Small tables with named rows and columns. After each table, cells are looked up by row and column.

Nakevek:
         Gul  Nolifif
Buza     142      165
Fogasab  142       82
Riv       99      175
Gik       94      177
Namube   144      143
Fozug    197       61
Fur      149      105

What is the Gul of Fogasab in Nakevek?
142
What is the Gul of Namube in Nakevek?
144
What is the Nolifif of Namube in Nakevek?
143
What is the Nolifif of Fogasab in Nakevek?
82
What is the Gul of Fozug in Nakevek?
197
What is the Nolifif of Buza in Nakevek?
165
What is the Gul of Gik in Nakevek?
94
What is the Gul of Fur in Nakevek?
149
What is the Gul of Riv in Nakevek?
99
What is the Nolifif of Riv in Nakevek?
175
What is the Nolifif of Fozug in Nakevek?
61
What is the Nolifif of Fur in Nakevek?
105
What is the Nolifif of Gik in Nakevek?
177
What is the Gul of Buza in Nakevek?
142
Row with the largest Gul: Fozug

Niz =
         Nug  Lepa  Gedi  Tana  Giv  Nef  Kubevok
Pupupav  164   140   129   144  135  136       55
Pog      122   142   120   133  179  120      165
Fep      139   143   121   112  141  144      167
Rekemup  138   131   117   130  116  119       96
Videm    147   167   137   135  120  139      124
Fugi     104   173   116   126  136  130      175
Lipemaz  133   122   135   147  126  139      136
Dipelet  112    50   116   119  167  149      131
Kubasi   124   151   131   110  121  123      180
Gem      124   180   143   107  160  152      204
Dipebup  125   147   102   142  149  122      212
Metu     114   149   128   147  162  123       60
Lubi     140   166   164   130  128  136      143

Videm, Nug: 147
Rekemup, Tana: 130
Pupupav, Lepa: 140
Pupupav, Gedi: 129
Gem, Kubevok: 204
Pog, Gedi: 120
Fep, Tana: 112
Pupupav, Kubevok: 55
Dipebup, Nug: 125
Fep, Kubevok: 167
Kubasi, Lepa: 151
Pog, Kubevok: 165
Pog, Nug: 122
Dipebup, Gedi: 102
Rekemup, Gedi: 117
Fep, Lepa: 143
Lubi, Nug: 140
Which row has the largest Lepa? Gem

Ref:
	Nonizek	Bosig	Zag	Pasogum	Ral	Gipo
Muguke	52.88	53.64	53.94	53.56	53.99	53.65
Nid	52.83	52.70	55.22	51.55	53.71	53.06
Pabetav	52.79	53.59	54.44	52.84	54.85	54.30
Fefod	54.94	72.76	14.70	78.95	63.28	69.93
Potu	40.02	22.45	74.58	19.21	30.09	26.60
Tedi	57.61	46.13	55.40	44.46	46.92	40.30
Defugab	53.61	44.39	56.46	47.16	47.35	47.79

Gipo of Defugab = 47.79
Ral of Pabetav = 54.85
Zag of Pabetav = 54.44
Nonizek of Nid = 52.83
Zag of Fefod = 14.70
Gipo of Pabetav = 54.30
Nonizek of Defugab = 53.61
Pasogum of Tedi = 44.46
Bosig of Fefod = 72.76
Ral of Defugab = 47.35
Bosig of Defugab = 44.39
Zag of Potu = 74.58
Zag of Muguke = 53.94
Nonizek of Muguke = 52.88
Bosig of Tedi = 46.13
Zag of Nid = 55.22
Nonizek of Fefod = 54.94

Demeze =
         Gek  Tidolo  Veviki  Vev  Par  Lasi
Durekez  2.7     4.7     5.5  8.0  5.5   4.5
Vetoni   5.1     4.6     3.4  2.9  5.7   5.4
Komu     3.7     5.1     7.1  8.2  5.5   3.5
Zutifa   5.2     4.6     3.4  2.5  5.8   5.3
Sivam    5.4     4.7     3.3  2.2  5.8   5.4
Pap      5.8     4.8     3.2  1.6  5.8   5.4
Balilop  4.0     5.2     7.1  8.5  5.2   3.5
Zor      4.7     4.6     3.5  3.7  5.7   5.5
Vebar    6.5     5.4     2.9  2.6  4.9   6.7
Pomib    3.8     5.1     7.1  8.2  5.3   3.5
Galebub  6.9     5.8     6.4  2.0  4.9   5.3

Vev of Sivam: 2.2
Lasi of Komu: 3.5
Vev of Vetoni: 2.9
Lasi of Durekez: 4.5
Veviki of Vebar: 2.9
Vev of Durekez: 8.0
Lasi of Galebub: 5.3
Par of Galebub: 4.9
Gek of Galebub: 6.9
Row with the largest Gek: Galebub

Table Kulalo
|  | Rel | Kiv |
|---|---|---|
| Zunid | 102 | 219 |
| Rap | 99 | 167 |
| Beg | 146 | 84 |
| Kebosuf | 155 | 89 |
| Suzed | 97 | 168 |
| Pak | 153 | 27 |
| Fad | 170 | 109 |
| Peduno | 106 | 159 |

Kebosuf, Kiv: 89
Fad, Kiv: 109
Beg, Rel: 146
Zunid, Rel: 102
Zunid, Kiv: 219
Beg, Kiv: 84
Fad, Rel: 170

Tir =
	Nok	Risa	Kiv	Tuz	Faleg	Linul	Rem	Zikale	Mef	Mamanol
Tuven	137	121	105	138	125	119	142	111	159	158
Kosisuz	113	161	136	151	130	127	147	120	146	158
Zut	145	106	101	129	125	120	135	115	154	148
Minube	60	191	203	153	159	137	118	167	65	67
Voz	60	191	203	153	159	137	117	168	64	66
Gal	110	166	145	150	132	130	145	125	139	151
Fozal	74	190	163	168	142	122	145	128	124	137
Gup	112	165	142	150	131	129	146	123	142	154
Lisola	109	169	159	144	136	137	137	138	121	133
Rusodu	130	112	125	126	135	125	122	134	122	111
Pum	124	143	120	146	126	122	147	113	156	163
Tiris	137	102	120	121	134	126	119	136	122	107
Maf	61	188	197	155	158	133	119	163	71	72

What is the Rem of Rusodu in Tir?
122
What is the Faleg of Maf in Tir?
158
What is the Faleg of Kosisuz in Tir?
130
What is the Tuz of Maf in Tir?
155
What is the Faleg of Lisola in Tir?
136
What is the Nok of Gal in Tir?
110
What is the Mef of Tuven in Tir?
159
What is the Faleg of Fozal in Tir?
142
What is the Mef of Fozal in Tir?
124
What is the Mamanol of Lisola in Tir?
133
What is the Kiv of Zut in Tir?
101
What is the Kiv of Rusodu in Tir?
125
What is the Zikale of Tiris in Tir?
136
What is the Tuz of Zut in Tir?
129
What is the Kiv of Lisola in Tir?
159
Row with the largest Tuz: Fozal

Duze
cols = Lami, Nunir, Zosatof, Devozuf, Buzez, Zufidi, Reg, Nol, Pego, Rukuva
Lipoki: [48, 158, 85, 61, 66, 131, 195, 15, 48, 211]
Seze: [4, 29, 11, 129, 102, 29, 208, 32, 247, 249]
Vapeda: [48, 78, 110, 16, 61, 208, 82, 199, 45, 48]
Fivesaz: [90, 198, 231, 84, 170, 132, 225, 250, 136, 42]
Pud: [55, 190, 140, 193, 136, 85, 53, 131, 140, 20]
Gol: [128, 76, 50, 200, 9, 7, 182, 32, 253, 97]
Fekuva: [10, 186, 135, 14, 123, 49, 27, 65, 83, 23]
Kulala: [87, 185, 54, 53, 110, 175, 198, 202, 36, 165]
Ruf: [23, 136, 127, 74, 135, 96, 58, 89, 153, 167]
Kadu: [254, 73, 9, 222, 97, 128, 221, 160, 216, 234]
Dap: [211, 14, 106, 238, 165, 136, 208, 69, 216, 242]
Guvetev: [185, 33, 5, 8, 39, 126, 193, 40, 134, 231]
Zotu: [52, 109, 196, 107, 241, 56, 42, 252, 9, 222]
Lunis: [211, 56, 18, 105, 254, 61, 200, 107, 108, 9]

What is the Rukuva of Guvetev in Duze? 231
What is the Reg of Seze in Duze? 208
What is the Rukuva of Lunis in Duze? 9
What is the Nunir of Vapeda in Duze? 78
What is the Pego of Fivesaz in Duze? 136
What is the Zosatof of Fekuva in Duze? 135
What is the Lami of Seze in Duze? 4
What is the Devozuf of Kulala in Duze? 53
What is the Nunir of Ruf in Duze? 136
What is the Devozuf of Guvetev in Duze? 8
What is the Devozuf of Fivesaz in Duze? 84
What is the Zosatof of Fivesaz in Duze? 231
What is the Buzez of Vapeda in Duze? 61
What is the Pego of Fekuva in Duze? 83
What is the Pego of Kulala in Duze? 36
What is the Zosatof of Dap in Duze? 106
What is the Rukuva of Dap in Duze? 242
What is the Zosatof of Ruf in Duze? 127
What is the Pego of Pud in Duze? 140
What is the Rukuva of Pud in Duze? 20
Which row has the largest Lami? Kadu

